W =
[[139 123 127 135 126 135 125 133 133 131 133]
 [139 134 124 128 130 126 127 126 127 128 130]
 [139 133 122 130 130 127 125 126 127 130 132]
 [139 127 123 135 127 133 124 130 131 132 135]
 [139 144 136 110 139 112 135 121 120 117 114]
 [139 134 124 129 130 126 126 126 127 129 130]
 [139 140 111 135 130 123 121 121 123 134 140]
 [139 145 134 110 139 112 134 121 120 118 115]
 [139 128 150 111 135 125 137 133 130 114 108]
 [139 147 132 112 139 111 133 119 118 119 117]
 [139 133 122 131 130 127 125 126 127 130 133]]
Rows and columns are counted from 0.
(0, 0) => 139
(7, 3) => 110
(5, 0) => 139
(10, 5) => 127
(2, 5) => 127
(0, 2) => 127
(2, 10) => 132
(7, 7) => 121
(5, 10) => 130
(8, 3) => 111
(7, 9) => 118
(7, 2) => 134
(6, 4) => 130
(10, 4) => 130
(3, 4) => 127
(1, 6) => 127
(4, 2) => 136
(3, 9) => 132
(3, 5) => 133
(5, 6) => 126
(8, 1) => 128
(10, 10) => 133
(8, 7) => 133
(9, 6) => 133
(1, 1) => 134
(8, 6) => 137
(2, 2) => 122
(0, 7) => 133
(2, 1) => 133
(3, 7) => 130
(10, 2) => 122

x = [108 129 126 112 111 134 153 104 125 125 120 135 103 118]
x[0]: 108
x[8]: 125
x[11]: 135
x[5]: 134
x[13]: 118

M =
[[116 127 136 126 133 120 142 121 120 132 132 113 137 116 132 139]
 [123 131 129 132 136 132 122 149 124 130 136 123 128 134 131 123]
 [150 131 127 139 131 124 120 124 115 151 124 133 134 135 127 132]
 [135 122 135 123 128 128 137 137 130 129 124 139 128 127 125 126]
 [127 124 129 136 129 134 128 127 114 136 129 122 121 127 130 126]
 [117 127 143 124 127 122 127 129 123 139 117 141 119 136 117 122]
 [138 119 127 131 131 115 134 127 119 136 123 128 120 132 128 133]
 [127 123 129 128 132 130 125 123 137 131 124 127 133 122 137 133]
 [122 111 134 120 130 135 125 124 136 122 137 116 118 123 121 136]
 [122 133 126 125 121 137 127 127 122 133 131 134 118 118 130 133]
 [128 124 126 126 140 127 144 122 118 131 115 127 128 121 142 130]
 [134 120 137 128 134 126 127 126 126 142 145 124 128 128 123 133]
 [123 128 134 122 134 130 128 126 139 120 125 150 128 140 125 131]]
M[0,-16] = 116
M[12,-16] = 123
M[7,15] = 133
M[5,-7] = 139
M[10,3] = 126
M[-11,-16] = 150
M[2,-6] = 124
M[-8,1] = 127
M[8] = [122, 111, 134, 120, 130, 135, 125, 124, 136, 122, 137, 116, 118, 123, 121, 136]
M[:, 12] = [137, 128, 134, 128, 121, 119, 120, 133, 118, 118, 128, 128, 128]
M[:, 2] = [136, 129, 127, 135, 129, 143, 127, 129, 134, 126, 126, 137, 134]
M[2] = [150, 131, 127, 139, 131, 124, 120, 124, 115, 151, 124, 133, 134, 135, 127, 132]
M[0,15] = 139
M[-4,5] = 137
M[-9] = [127, 124, 129, 136, 129, 134, 128, 127, 114, 136, 129, 122, 121, 127, 130, 126]
M[8,-15] = 111
M[-11,12] = 134
M[-3,-14] = 126
M[:, 4] = [133, 136, 131, 128, 129, 127, 131, 132, 130, 121, 140, 134, 134]
M[:, 1] = [127, 131, 131, 122, 124, 127, 119, 123, 111, 133, 124, 120, 128]
M[5,-10] = 127
M[-9,-8] = 114
M[10,-7] = 131
M[11,15] = 133
M[7,-10] = 125
M[4,1] = 124
M[1,-15] = 131
M[-5,-16] = 122
M[8,14] = 121
M[-12] = [123, 131, 129, 132, 136, 132, 122, 149, 124, 130, 136, 123, 128, 134, 131, 123]
M[-4,-8] = 122
M[2,14] = 127
M[11,7] = 126
M[-9,10] = 129
M[11] = [134, 120, 137, 128, 134, 126, 127, 126, 126, 142, 145, 124, 128, 128, 123, 133]

a =
[[129 123 126 118 122 132 153 140 136 139 125]
 [110 131 146 147 122 123 133 124 124 133 137]
 [128 135 123 122 115 134 128 131 143 142 128]
 [125 148 115 133 131 118 130 117 139 131 135]
 [125 143 140 131 125 116 117 134 126 132 117]]
a[0, 0]	129
a[4, 4]	125
a[:, 6]	[153, 133, 128, 130, 117]
a[1, 7]	124
a[4, 7]	134
a[0, 3]	118
a[4, 9]	132
a[0]	[129, 123, 126, 118, 122, 132, 153, 140, 136, 139, 125]
a[2, 4]	115
a[1]	[110, 131, 146, 147, 122, 123, 133, 124, 124, 133, 137]
a[0, 8]	136
a[4, 0]	125
a[3, 5]	118
a[:, 4]	[122, 122, 115, 131, 125]
a[1, 2]	146
a[3]	[125, 148, 115, 133, 131, 118, 130, 117, 139, 131, 135]
a[4, 10]	117
a[2]	[128, 135, 123, 122, 115, 134, 128, 131, 143, 142, 128]
a[2, 1]	135
a[3, 2]	115

B = array([113, 143, 119, 121, 149, 114, 135, 132, 143])
B[0] => 113
B[6] => 135
B[3] => 121
B[8] => 143

A =
[[130 135 119 111 119 127 139 119]
 [134 134 124 114 115 140 108 116]
 [108 143 140 127 155 133 126 142]]
A[0,0]	130
A[1,7]	116
A[:, 0]	[130, 134, 108]
A[2]	[108, 143, 140, 127, 155, 133, 126, 142]
A[2,4]	155
A[0,3]	111
A[1,1]	134
A[2,2]	140
A[0,1]	135

arr =
[[143 124 126 127 124 124 138 132 121]
 [139 113 134 129 155 115 143 139 130]
 [124 125 114 138 133 124 137 123 138]
 [126 123 145 130 118 132 121 137 133]
 [132 134 118 131 134 130 133 129 137]
 [126 121 136 117 128 122 137 127 122]
 [112 115 127 120 107 146 118 126 122]
 [132 119 137 127 121 121 124 128 118]
 [113 128 123 109 130 129 145 134 126]
 [130 132 121 131 132 130 130 128 134]]
arr[0, 0]	143
arr[9, 2]	121
arr[2]	[124, 125, 114, 138, 133, 124, 137, 123, 138]
arr[7, -6]	127
arr[-2, -7]	123
arr[4, -9]	132
arr[8, -6]	109
arr[6, -1]	122
arr[-1, -8]	132
arr[:, -9]	[143, 139, 124, 126, 132, 126, 112, 132, 113, 130]
arr[1, -2]	139
arr[:, 4]	[124, 155, 133, 118, 134, 128, 107, 121, 130, 132]
arr[-8, 1]	125
arr[-4]	[112, 115, 127, 120, 107, 146, 118, 126, 122]
arr[3]	[126, 123, 145, 130, 118, 132, 121, 137, 133]
arr[-1, 6]	130
arr[-3, 2]	137
arr[4, -3]	133
arr[-5, -1]	122
arr[8, 4]	130
arr[1, 8]	130
arr[-4, -6]	120
arr[-8, 0]	124
arr[3, 4]	118
arr[4]	[132, 134, 118, 131, 134, 130, 133, 129, 137]
arr[6, -5]	107
arr[-6, -6]	131
arr[-8, 2]	114
arr[-3]	[132, 119, 137, 127, 121, 121, 124, 128, 118]
arr[0, 1]	124
arr[5]	[126, 121, 136, 117, 128, 122, 137, 127, 122]
arr[-5, -9]	126
arr[3, 1]	123
arr[2, -5]	133
